These are the activations of a small neural network, seen along a few directions. Each row is one input.
In each table, some parts of the input vary, and every possible input appears once, in random order.
Descriptions start from the smaller parts, as in this example, which fits no table here: one of 5 places around a ring, together with either a single point or one of 9 places around a ring or (one of 3 separate values, together with one of 6 places along a line).
Shared parts are said once, and a part with two or three values counts as separate values.
In the rows, 128 means zero.

Other details of the inputs vary at random and push rows far along two fixed directions, the same in every table; ignore that.

Table:
R1: [128 126 125 131 125 123 131 128 136 131 129]
R2: [129 129 135 122 127 125 129 126 122 130 133]
R3: [123 129 131 130 126 120 129 124 121 129 127]
R4: [122 128 128 127 132 124 132 133 129 130 135]
R5: [123 131 127 127 123 129 131 130 139 126 122]
R6: [126 129 127 122 124 128 127 127 129 123 133]
R7: [130 128 132 129 126 121 125 129 133 136 128]
R8: [130 128 131 122 126 123 130 124 122 127 132]
R9: [126 130 126 123 126 126 132 126 124 127 135]
R10: [122 131 129 129 126 121 128 125 122 130 128]
R11: [184  94  88 163 117 171 125 214  73 125  83]
R12: [121 132 129 125 122 130 127 127 128 123 129]
R13: [129 130 129 121 126 124 129 125 122 129 132]
R14: [126 131 131 123 127 128 131 129 124 130 137]
R15: [117 113 127 121 132 135 128 120 126 135 128]
R16: [178 166 119 165 221 168  93  73 134  94 119]
R17: [126 128 128 129 129 124 131 133 138 133 129]
R18: [131 127 128 128 124 119 126 126 132 133 126]
R19: [132 127 136 126 123 124 124 128 134 131 126]
R20: [129 128 137 122 125 126 124 128 127 126 132]
R21: [189  93  94 164 113 166 120 208  67 127  81]
R22: [123 130 127 133 123 124 129 126 133 132 124]
R23: [128 126 129 127 128 117 128 125 123 129 131]
R24: [125 127 125 128 128 121 130 127 125 129 134]
R25: [115 113 126 120 135 136 132 124 129 132 127]
R26: [124 129 126 120 127 129 130 131 133 121 132]
R27: [123 129 127 134 123 125 132 127 135 131 125]
R28: [122 130 125 131 126 125 133 130 136 130 123]
R29: [120 133 126 124 128 130 136 129 126 125 130]
R30: [126 127 127 123 124 129 129 128 131 122 134]
R31: [127 127 134 128 129 119 127 127 123 132 133]
R32: [125 131 129 129 120 128 128 127 135 128 123]
R33: [120 130 126 131 126 123 130 126 124 129 130]
R34: [131 129 134 125 123 125 123 129 135 133 127]
R35: [118 130 125 129 130 124 134 130 127 127 129]
R36: [127 127 127 127 128 118 127 126 123 130 131]
R37: [125 129 130 125 128 130 133 129 126 129 137]
R38: [124 132 132 123 122 128 125 126 125 124 126]
R39: [125 130 134 124 122 127 126 124 125 123 126]
R40: [119 113 130 119 132 133 126 119 124 136 125]
R41: [128 129 133 128 120 124 126 124 133 128 120]
R42: [125 130 125 121 129 127 135 130 128 125 134]
R43: [128 130 134 121 125 127 123 129 127 128 132]
R44: [128 129 130 120 124 125 124 126 127 125 130]
R45: [124 131 129 122 131 129 134 132 128 128 136]
R46: [127 131 131 127 120 125 125 126 133 130 121]
R47: [128 127 125 130 124 121 128 127 135 132 128]
R48: [133 126 132 126 122 122 125 125 134 128 124]
R49: [124 130 131 121 128 131 129 134 133 124 134]
R50: [120 132 128 123 125 131 131 130 131 121 128]
R51: [121 131 129 126 123 132 130 127 129 122 130]
R52: [124 127 129 130 130 124 131 130 127 131 136]
R53: [126 128 126 124 126 128 135 126 126 126 135]
R54: [126 131 129 131 123 121 127 125 131 133 122]
R55: [124 128 129 129 129 123 128 129 126 132 136]
R56: [131 126 134 130 125 120 126 127 132 135 127]
R57: [116 111 127 122 132 137 131 121 127 134 128]
R58: [120 111 132 120 131 132 127 118 123 134 124]
R59: [124 133 130 123 125 126 130 124 121 128 128]
R60: [128 128 130 131 126 123 127 130 135 135 130]
R61: [170 172 115 170 222 173 101  73 131  97 120]
R62: [126 130 132 123 125 130 125 130 129 126 135]
R63: [132 128 130 125 122 123 124 126 135 130 125]
R64: [128 127 126 125 125 126 130 131 140 126 126]
R65: [129 126 127 128 122 127 130 128 139 128 128]
R66: [129 127 131 128 123 129 128 130 139 130 130]
R67: [125 132 132 124 124 125 131 123 120 127 128]
R68: [127 129 131 132 123 120 128 124 130 132 121]
R69: [130 127 127 127 122 126 127 127 137 129 127]
R70: [121 132 128 127 125 130 136 126 124 126 131]
R71: [127 127 129 132 126 125 130 130 137 134 131]
R72: [127 129 130 125 126 128 129 133 141 129 128]
R73: [119 129 126 132 127 125 133 127 126 128 131]
R74: [126 128 131 127 129 120 126 128 123 133 133]
R75: [124 126 125 130 128 122 132 127 127 128 135]
R76: [128 131 133 121 128 126 128 127 122 131 134]
R77: [124 130 129 130 121 130 130 127 137 127 124]
R78: [123 127 123 127 131 122 133 131 129 127 133]
R79: [125 128 132 124 125 131 128 130 131 125 135]
R80: [129 128 131 127 123 127 126 130 137 131 129]
Description of these inputs: one of 5 places along a line, together with either a single point or (one of 3 separate values, together with one of 5 places around a ring).
The inputs of R67 and R61 match in every part but the place on the line of 5. If R48 is changed in the same way as R67 into R61, which row does it become?
> R69
The inputs of R31 and R55 match in every part but the place on the line of 5. If R41 is changed in the same way as R31 into R55, which row does it become?
> R32
The inputs of R63 and R65 match in every part but the place on the line of 5. If R36 is changed in the same way as R63 into R65, which row does it become?
> R75
Which other rows does R62 become when the place on the line of 5 takes its other values? List them by row number.
> R20, R43, R49, R79
Which other rows does R11 become when the choice among 3 separate values takes its other values? List them by row number.
> R17, R28
Start at R77 and move only the place on the ring of 5, one step at a time. The first step leads to R51. Which rows follow, in order?
> R70, R73, R27

Table:
R81: [120 126 120 130 134 140 131 133 127 129 118]
R82: [143 133 128 133 128 125 131 140 132 120 129]
R83: [139 139 128 133 127 129 127 140 131 130 128]
R84: [133 133 122 126 132 130 125 138 120 120 139]
R85: [133 110 125 125 135 132 118 128 127 130 123]
R86: [147 125 130 130 124 122 117 130 127 128 125]
R87: [139 123 130 123 131 124 116 130 114 125 131]
R88: [138 134 137 140 125 129 122 137 128 130 128]
R89: [133 117 124 125 127 135 125 118 113 126 124]
R90: [ 68 114 148  83  80  89 152 133 156 154 153]
R91: [134 126 127 125 127 125 118 124 110 121 124]
R92: [132 137 127 125 134 132 126 140 118 127 134]
R93: [139 126 125 134 129 130 131 139 141 124 124]
R94: [135 131 128 125 135 128 130 139 119 117 135]
R95: [ 66 108 157  90  78  89 147 130 152 154 153]
R96: [125 119 126 127 134 135 127 127 123 132 112]
R97: [136 127 127 133 124 130 125 127 131 133 110]
R98: [113 175 156 117 205 120 116  17 182 121 163]
R99: [141 124 131 131 128 130 123 133 136 137 117]
R100: [105 172 149 122 210 117 120  28 197 109 161]
R101: [125 134 133 134 128 133 123 131 111 123 127]
R102: [132 123 119 126 131 140 132 132 123 125 139]
R103: [127 119 117 128 135 137 127 137 133 126 130]
R104: [129 134 124 127 131 129 133 134 115 113 128]
R105: [131 123 128 125 130 138 131 122 113 131 121]
R106: [130 134 121 136 124 135 129 134 135 130 116]
R107: [121 122 114 131 132 138 129 132 129 122 123]
R108: [128 136 118 128 128 131 127 133 116 117 132]
R109: [130 132 137 132 132 132 121 137 115 127 135]
R110: [145 132 134 130 127 125 123 134 127 133 122]
R111: [134 142 124 135 123 130 129 135 127 126 121]
R112: [143 118 127 131 125 127 117 129 135 132 120]
R113: [138 114 127 123 131 134 123 123 117 130 131]
R114: [136 131 124 134 128 134 127 139 140 134 123]
R115: [127 126 116 128 128 141 134 127 119 122 132]
R116: [133 120 117 149 143 108 135 132 115 146 134]
R117: [137 130 133 122 134 128 122 133 114 130 128]
R118: [ 72 112 159  87  74  92 151 125 143 153 162]
R119: [129 129 131 143 122 135 124 131 132 130 116]
R120: [141 135 122 134 125 128 126 139 133 124 133]
R121: [126 140 124 127 130 133 128 135 114 123 127]
R122: [133 128 122 136 125 131 134 134 137 120 117]
R123: [133 137 134 142 121 130 124 132 124 127 121]
R124: [134 126 134 141 126 134 122 136 136 134 123]
R125: [131 116 129 125 138 135 125 132 127 136 120]
R126: [128 125 122 127 131 139 140 128 118 118 128]
R127: [124 125 131 134 128 143 130 125 114 128 127]
R128: [134 122 125 125 134 138 137 133 122 122 136]
R129: [136 138 119 136 121 128 128 134 129 120 125]
R130: [118 121 129 137 132 140 125 130 123 129 119]
R131: [ 73 117 149  81  76  92 156 128 146 153 162]
R132: [132 130 116 137 122 133 128 133 137 124 121]
R133: [127 113 122 127 131 132 120 123 122 127 115]
R134: [141 128 127 133 120 122 119 125 123 124 118]
R135: [137 127 119 135 126 133 126 138 142 128 128]
R136: [137 136 125 135 124 126 134 135 128 116 122]
R137: [140 135 131 132 123 125 125 129 123 129 115]
R138: [123 121 120 130 135 136 135 133 128 119 120]
R139: [128 123 113 152 139 109 137 127 111 142 126]
R140: [138 120 124 134 121 127 119 124 131 128 113]
R141: [132 133 130 125 130 128 124 128 110 126 121]
R142: [125 130 122 127 130 143 135 128 117 128 127]
What is each input in this table made of?
> one of 2 separate values, together with either a single point or (one of 5 places around a ring, together with one of 6 places along a line)
Start at R128 and move only the place on the line of 6, one step at a time. The first step leads to R102. Which rows follow, in order?
> R131, R118, R98, R113
Start at R115 and move only the place on the ring of 5, one step at a time. The first step leads to R108. Which rows follow, in order?
> R129, R132, R107
Which other rows does R122 become when the place on the ring of 5 takes its other values? List them by row number.
> R104, R126, R136, R138

Table:
R143: [127 120 132 133 110 123 134 132 145 142 119]
R144: [117 134 120 126 118 115 144 139 117 127 135]
R145: [172 136 106 172 173 149 109 126  93 107 105]
R146: [122 132 130 114 114 132 138 143 123 122 144]
R147: [122 120 129 124 116 122 130 141 148 133 115]
R148: [129 135 132 124 110 114 129 147 139 126 122]
R149: [107 116 137 127 115 131 130 126 119 133 119]
R150: [108 117 131 128 118 125 130 127 118 137 120]
R151: [132 117 133 124 121 106 129 139 119 133 143]
R152: [125 101 130 124 127 115 130 134 127 140 136]
R153: [122 113 127 117 122 118 129 128 120 148 123]
R154: [126 125 145 119 116 124 126 141 119 130 142]
R155: [ 96 188 155 112 174  90 112  36 210 111 163]
R156: [112 120 126 122 126 134 140 141 130 139 138]
R157: [135 134 137 131 106 113 138 141 136 133 120]
R158: [115 110 126 115 110 128 132 120 122 122 117]
R159: [186 132 114 149 170 167 106 130 104 100 117]
R160: [185 139 110 146 167 166 104 124  98 107 105]
R161: [112 117 117 113 114 135 143 129 128 121 127]
R162: [128 117 123 137 102 124 125 128 145 142 128]
R163: [120 132 120 114 109 127 142 134 120 114 133]
R164: [136 132 126 137  97 116 125 134 136 136 134]
R165: [127 129 137 110 110 124 124 131 114 132 129]
R166: [120 120 127 123 117 122 127 143 150 130 116]
R167: [118 130 118 129 118 111 143 139 117 126 137]
R168: [119 134 134 120 117 131 139 146 122 127 145]
R169: [109 120 117 126 123 124 144 133 125 134 128]
R170: [107 121 123 118 115 139 140 133 126 125 128]
R171: [132 135 135 128 107 114 131 143 137 132 121]
R172: [110 114 132 120 111 132 129 124 120 127 119]
R173: [113 108 124 131 120 113 132 125 119 135 121]
R174: [177 145 115 158 174 161 102 131  95 121 108]
R175: [ 89 182 157 118 179  84 122  18 180 118 164]
R176: [110 115 115 129 124 120 144 133 125 133 130]
R177: [164 151 110 166 171 175 117 137  99 103 113]
R178: [127 120 135 131 113 122 138 134 145 140 114]
R179: [135 134 134 134 104 114 134 139 136 135 126]
R180: [132 136 138 125 110 113 135 145 138 128 117]
R181: [104 124 128 125 119 138 141 134 125 131 128]
R182: [111 119 131 120 123 140 139 140 130 134 138]
R183: [167 144 113 169 171 161 106 129  93 109 104]
R184: [117 129 136 120 107 123 128 129 112 120 126]
R185: [118 117 133 118 121 125 126 130 120 149 123]
R186: [178 141 103 150 171 174 118 135 107  97 120]
R187: [130 123 129 121 118 104 127 132 113 140 131]
R188: [112 113 125 128 119 117 133 125 118 136 119]
R189: [127 135 130 123 111 114 126 149 142 124 123]
R190: [123 108 126 121 123 113 128 128 121 147 124]
R191: [138 134 131 135  98 115 132 134 136 136 127]
R192: [119 120 124 122 115 122 123 142 150 128 119]
R193: [100 173 157 124 168  99 123  17 213 132 158]
R194: [ 86 170 167 106 182 107 115  18 189 134 161]
R195: [125 122 135 125 116 121 136 139 147 135 110]
R196: [124 130 123 122 121 117 142 145 122 130 145]
R197: [126 110 128 105 114 129 128 123 123 134 121]
R198: [172 147 107 163 178 170 116 143 104 111 123]
R199: [124 121 133 128 113 123 132 136 145 139 115]
R200: [132 121 135 120 120 111 130 139 119 134 142]
R201: [156 137 102 167 181 177 118 131 108 115 106]
R202: [127 125 140 121 118 118 126 142 118 135 142]
R203: [125 135 125 123 109 115 117 150 143 122 129]
R204: [118 110 143 119 122 133 127 135 126 138 135]
R205: [124 132 141 116 113 123 125 134 113 137 130]
R206: [187 145 108 177 156 161 105 131 117 115 109]
R207: [124 105 131 120 125 119 131 135 126 141 135]
R208: [116 115 120 122 126 126 143 139 130 138 138]
R209: [166 144 119 167 168 167 106 128  93 104 104]
R210: [118 120 122 123 115 124 118 144 151 129 122]
R211: [128 118 126 136 103 124 128 128 144 142 125]
R212: [122 107 138 113 118 134 126 133 128 132 134]
R213: [113 138 125 126 116 123 140 142 117 128 136]
R214: [114 116 127 114 118 141 139 138 131 129 138]
R215: [129 123 141 113 113 126 125 138 120 125 141]
R216: [127 104 132 108 117 131 129 129 130 127 133]
R217: [125 126 122 125 122 113 141 144 123 129 146]
R218: [167 149 105 160 168 177 116 135 100  98 112]
R219: [120 114 134 110 115 132 124 127 122 139 122]
R220: [120 110 137 121 124 127 127 137 126 142 135]
R221: [123 126 129 116 106 120 131 125 114 116 124]
R222: [119 113 120 109 117 137 142 134 133 124 136]
R223: [151 195 138 148 241 131  95  17 163 109 145]
R224: [117 111 119 125 127 121 142 139 130 137 139]
What is each input in this table made of?
> one of 2 separate values, together with either one of 11 places along a line or (one of 5 places around a ring, together with one of 6 places along a line)
The inputs of R178 and R157 match in every part but the choice among 2 separate values. If R161 is changed in the same way as R178 into R157, which row does it become?
> R163
The inputs of R187 and R190 match in every part but the choice among 2 separate values. If R160 is changed in the same way as R187 into R190, which row does it become?
> R197
Which other rows does R193 become when the place on the line of 11 takes its other values? List them by row number.
> R143, R147, R162, R166, R178, R192, R195, R199, R210, R211
